A small network was trained on made-up records. Each row is its average activation on records with the value named, seen along a few directions.
Values that are neighbours, or in one group, have similar rows; names and order tell nothing.
Strong random noise was added to every row along 13 fixed directions; ignore it. To show where, here is one row again and again, with new noise each time:
209 265 3 -156 -132 -12 17 296 147 180 -57 -81 24 42 -3 18 -158 -138 205
 169 -39 -106 -56 -281 147 -200 330 79 -3
9 101 -208 146 -345 204 213 205 -4 -141 178 94 34 264 -20 125 135 236
 -258 70 -118 -225 -131 34 -172 77 -164 -28 -226
51 115 -93 -253 374 -238 -39 -115 44 -245 -212 24 111 -165 -205 -137
 -300 304 152 -60 348 289 33 -203 73 -222 294 -52 187
30 -508 80 101 181 31 59 -368 -243 68 -59 -71 -24 -11 -200 -63 -55 -430
 -16 -446 -423 78 104 222 218 -322 -160 147 15
178 -32 13 -286 10 388 -120 605 140 -178 -88 -239 357 101 -26 -78 -107
 94 -30 -244 47 374 236 -164 -209 -74 -356 53 68
142 103 -15 -15 89 -83 53 88 235 -77 -5 79 446 -472 102 214 -249 349
 -167 -53 -156 133 -148 327 208 -316 -202 -139 -457
-447 -409 297 -41 201 134 -147 -260 -91 75 -117 -225 -46 55 141 221 -29
 20 114 65 -202 236 201 -10 213 340 -572 17 120
-65 68 58 121 -76 -82 143 -132 -255 -269 127 15 -201 -129 -365 132 170
 138 41 212 90 -413 25 181 -21 -60 432 -7 89
308 8 -530 147 -51 45 -256 -26 -288 -34 -178 192 -337 -242 305 175 -557
 101 -442 65 -11 -274 -110 -348 -208 -36 -144 -245 54
-115 13 -39 -139 -94 62 -52 106 -286 -325 -137 8 -60 -208 -8 -31 -98 382
 -289 -118 241 11 163 144 0 156 89 -45 -101
263 -252 -136 -84 18 131 -356 -58 -130 -108 101 152 -120 -70 -59 -77
 -140 -11 -410 -144 551 141 -136 -86 -429 368 -62 -216 328
249 243 -397 273 135 37 439 313 298 -166 265 36 10 200 22 22 337 132 3
 -46 -229 -270 -232 -127 -548 -290 -235 -179 294
-296 -32 -116 -43 -51 -70 258 -93 -257 -373 69 146 -238 122 -119 -221
 329 499 -315 -145 437 -141 -65 275 -215 415 330 4 -54
-215 173 -21 88 122 -135 117 -96 -16 -58 14 -44 -220 -42 86 238 75 239
 137 373 1 -245 -54 -193 -5 147 1 -156 305
28 386 -29 134 -160 -296 146 -303 120 -240 147 288 282 -344 -199 253
 -101 352 -132 116 24 78 -203 227 326 -267 3 -351 -130


Zimu, 16 values:
s1: -87 -78 15 -177 421 33 355 222 54 -44 -143 -209 736 257 -73 -76 -71 81
 67 -241 -293 317 73 -11 227 -294 -258 266 -126
s11: -64 -357 -193 -201 17 189 87 111 -484 147 -411 -51 -91 344 61 -313 -192
 -139 -316 -459 70 32 181 -212 130 191 220 433 -176
s3: -142 60 138 -36 -111 -201 -9 -378 -17 9 151 221 217 129 -105 186 -60 162
 -161 384 353 -39 -348 6 167 291 226 -89 -104
s2: 264 -132 -41 6 322 -264 107 -265 269 98 347 138 569 -61 -220 27 22 85
 -177 130 309 118 -483 84 -46 4 9 -144 57
s16: 121 -273 -184 281 -131 21 82 -239 -6 -131 204 131 -187 211 -172 -183 194
 -262 7 -198 -207 -122 -55 203 -246 -303 -54 8 -158
s6: 147 -22 -1 80 -20 44 -25 115 -5 234 85 -189 -18 71 -39 72 83 -369 211
 219 -187 -245 -25 -111 2 -227 228 182 137
s9: 240 -27 -113 -66 -26 144 148 408 251 34 99 53 201 -124 149 -207 112 87
 -203 -326 -77 -62 -200 361 -157 -173 36 110 -526
s12: 103 -380 179 162 9 338 -194 145 -18 256 -2 -171 -191 -33 142 311 -98
 -249 189 271 -506 -559 16 264 -255 -102 -99 331 -596
s4: -69 -99 74 275 167 -45 19 -108 -85 -187 212 -62 19 -175 -189 56 361 -27
 105 8 -68 12 222 212 -230 -104 -192 -111 356
s7: 37 227 240 -338 45 -36 -94 533 267 283 -84 -219 -30 -46 164 -258 223
 -143 332 106 269 -21 28 -13 0 208 508 275 116
s10: 14 21 193 -124 172 -263 164 -182 103 304 115 121 150 -23 105 -146 192
 -320 -39 -193 40 183 -246 188 246 193 85 -49 227
s5: -98 -42 -58 19 216 27 -69 -8 53 120 -193 -63 -187 103 254 -133 -30 -61
 74 -167 10 77 34 -178 -215 163 -126 90 120
s14: 140 -103 130 174 -100 -137 10 -378 -63 76 333 307 296 -363 -227 -49 297
 -220 -478 -358 155 252 -201 530 198 99 -150 -202 135
s15: -164 -58 337 -123 -23 175 -199 12 21 -224 12 -168 78 124 -419 -45 75 35
 378 165 87 299 408 -47 -12 84 -194 62 120
s13: -252 34 145 353 10 -190 157 -462 121 -24 209 103 -43 40 -5 30 420 -70 57
 -38 -77 16 -77 260 -76 5 -127 -155 115
s8: 60 162 -20 104 -389 113 -170 149 -371 -25 -16 -9 -179 -61 6 166 -70 -177
 -178 172 106 -237 188 -251 54 129 160 -96 139
Each value of Zimu is a pair of two hidden parts, and every pair occurs once (2 first parts, 8 second parts).
- Changing only the second part turns s4 into s6. s14 has the same second part as s4; what does that change turn s14 into? => s7
- Changing only the second part turns s5 into s9. s13 has the same second part as s5; what does that change turn s13 into? => s16
- Changing only the second part turns s1 into s8. s10 has the same second part as s1; what does that change turn s10 into? => s11

Gidek, 16 values:
u5: 95 95 52 215 -742 338 56 212 183 178 406 144 267 543 -160 114 336 -182
 -166 202 -117 -83 -127 65 -73 244 -132 103 -351
u12: -146 -76 326 55 148 -94 -80 -116 -209 82 -175 -114 -119 -459 95 188 -50
 -108 133 81 -222 -138 295 208 318 -11 -28 -26 10
u4: 118 -31 -31 -40 48 5 -79 -132 -3 100 11 91 169 18 13 100 -251 -18 -222 3
 59 45 -270 -63 -3 84 -62 -4 -24
u9: 221 -20 -191 114 -50 39 -127 -213 202 -56 192 195 -8 98 -253 183 -142 89
 6 232 110 25 -243 -205 -199 -34 -194 -183 80
u11: -167 85 112 -49 -135 343 -401 289 -304 -178 -167 -245 -13 -138 -64 420
 -189 161 35 370 89 56 451 -319 28 179 -349 -63 384
u13: 75 303 -313 -163 92 -154 35 177 92 183 -337 68 -318 -17 334 -349 -238 78
 93 -176 11 -52 -12 -210 17 -99 298 129 -181
u8: 30 -111 -93 -108 132 56 44 -41 -115 154 -121 -110 16 137 220 4 -145 -311
 -202 -240 -127 158 -112 -426 169 67 -372 -138 604
u3: 231 -190 99 146 58 294 -69 146 238 -151 242 -120 235 92 -343 158 82 -203
 230 35 -98 -20 34 3 -335 -322 -237 -9 40
u6: 270 -117 -157 133 86 -69 42 -75 -55 91 97 -34 191 -10 -241 156 -187 -92
 -21 217 -176 -186 -132 -150 78 -320 112 72 -48
u7: 8 143 37 93 -143 -114 -122 -30 124 325 -12 -70 -198 -53 473 95 -57 -325
 91 187 -270 -85 -51 -283 124 -4 -253 -218 207
u14: -70 47 -83 140 -330 -76 139 -93 -156 -57 53 184 -202 -125 123 -105 161
 -9 -181 -222 -321 -83 76 374 200 -57 -61 -73 -322
u10: -122 4 97 160 -134 -23 108 -224 120 121 163 -8 6 389 -148 34 242 -283
 226 62 -182 115 -90 -75 69 5 -64 21 271
u2: -101 -41 75 96 -143 -250 168 -496 -57 9 178 280 218 177 -237 -61 142 -8
 -209 -105 147 115 -259 282 198 44 214 7 -185
u15: 18 267 -143 91 34 28 84 277 1 -14 -72 -111 -229 -161 166 174 -18 106 131
 237 -107 -291 116 -351 -82 -119 -10 -122 321
u1: -186 -33 396 -27 205 53 -199 88 298 196 69 -337 -147 -27 185 241 136
 -270 643 407 -278 28 206 -78 -11 61 -348 -38 265
u16: 253 38 130 -32 118 -87 -148 -161 35 94 -39 9 26 -68 -260 69 -248 -300
 319 190 90 -108 -41 -87 46 -266 411 73 -45
Each value of Gidek is a pair of two hidden parts, and every pair occurs once (2 first parts, 8 second parts).
- Changing only the second part turns u7 into u16. u6 has the same second part as u7; what does that change turn u6 into? => u12
- Changing only the second part turns u10 into u1. u11 has the same second part as u10; what does that change turn u11 into? => u14
- Changing only the second part turns u15 into u9. u3 has the same second part as u15; what does that change turn u3 into? => u8

Dure, 14 values:
b5: -31 -191 84 -52 568 -160 36 -329 279 -8 -9 -13 305 -72 -206 130 -180 155
 280 78 -20 265 -179 -30 112 -217 -155 -33 70
b8: -113 102 188 226 -146 -148 -69 -497 -127 114 -12 -40 -569 -15 -186 179
 -6 -532 529 273 -388 -292 162 -223 324 -273 145 -91 401
b6: -119 -189 -84 -12 -100 126 -185 -150 -370 -93 -159 71 89 111 -49 23 -231
 98 -315 -88 131 122 127 -59 84 206 -95 81 -127
b3: -9 -151 -126 158 -285 177 -34 -46 56 -89 218 179 -295 368 15 -288 376
 -124 -166 -286 110 134 18 174 -457 310 -242 -44 -7
b4: -95 -9 235 175 -134 -149 -66 -317 -79 361 -21 -7 -34 -410 341 363 -139
 -348 -109 40 -523 -8 -63 140 585 -44 -422 -237 55
b11: 311 -166 -265 167 -182 107 -220 -17 -230 261 46 194 -105 -59 325 57 -204
 -317 -586 -138 51 -156 -237 -69 -184 236 -175 -144 42
b1: 104 -269 -28 133 -134 281 -5 -156 153 92 212 7 376 565 -412 311 -167
 -175 122 274 -306 81 -195 -295 69 -166 -436 120 -108
b2: -122 -79 -282 74 46 116 640 170 240 56 194 -12 -20 719 142 -205 469 42
 -73 -245 -312 -148 -344 -80 -266 53 -308 131 3
b9: -107 107 -201 166 178 -211 163 -171 80 -215 3 154 -8 -221 61 -10 16 426
 -21 -22 -26 -34 -33 270 -87 -144 -17 -94 -307
b14: -118 -401 -198 345 177 376 61 -151 60 -292 98 -53 112 405 -247 206 51
 202 125 -1 -503 32 169 42 -367 -252 -770 98 -217
b10: -92 502 90 108 -528 -36 -249 123 427 122 -18 160 -230 -53 531 -162 117
 -52 179 -67 -106 344 274 144 -47 102 -348 -296 -321
b12: -91 -27 299 -226 -714 184 -183 62 41 -73 59 98 -111 314 -195 -575 321
 -303 -45 -604 295 550 317 382 61 236 153 116 -308
b13: -264 -26 170 326 -249 -3 -1 -403 268 87 299 131 -232 220 -100 240 270 5
 321 421 -233 -173 -115 239 -30 142 -192 -25 -309
b7: -119 -86 148 -35 278 -98 57 -39 160 67 234 -36 173 116 -200 184 233 303
 149 571 421 -223 -281 -25 -171 380 363 124 22
Dure is arranged as a line.
- Going along Dure from b2 by way of its neighbour b8, in what order are b5, b6, b12, b13 met? => b5, b13, b12, b6
- Name the neighbours of b9, in listed order. => b3, b7
- Fewest steps between b10 and b1? => 10
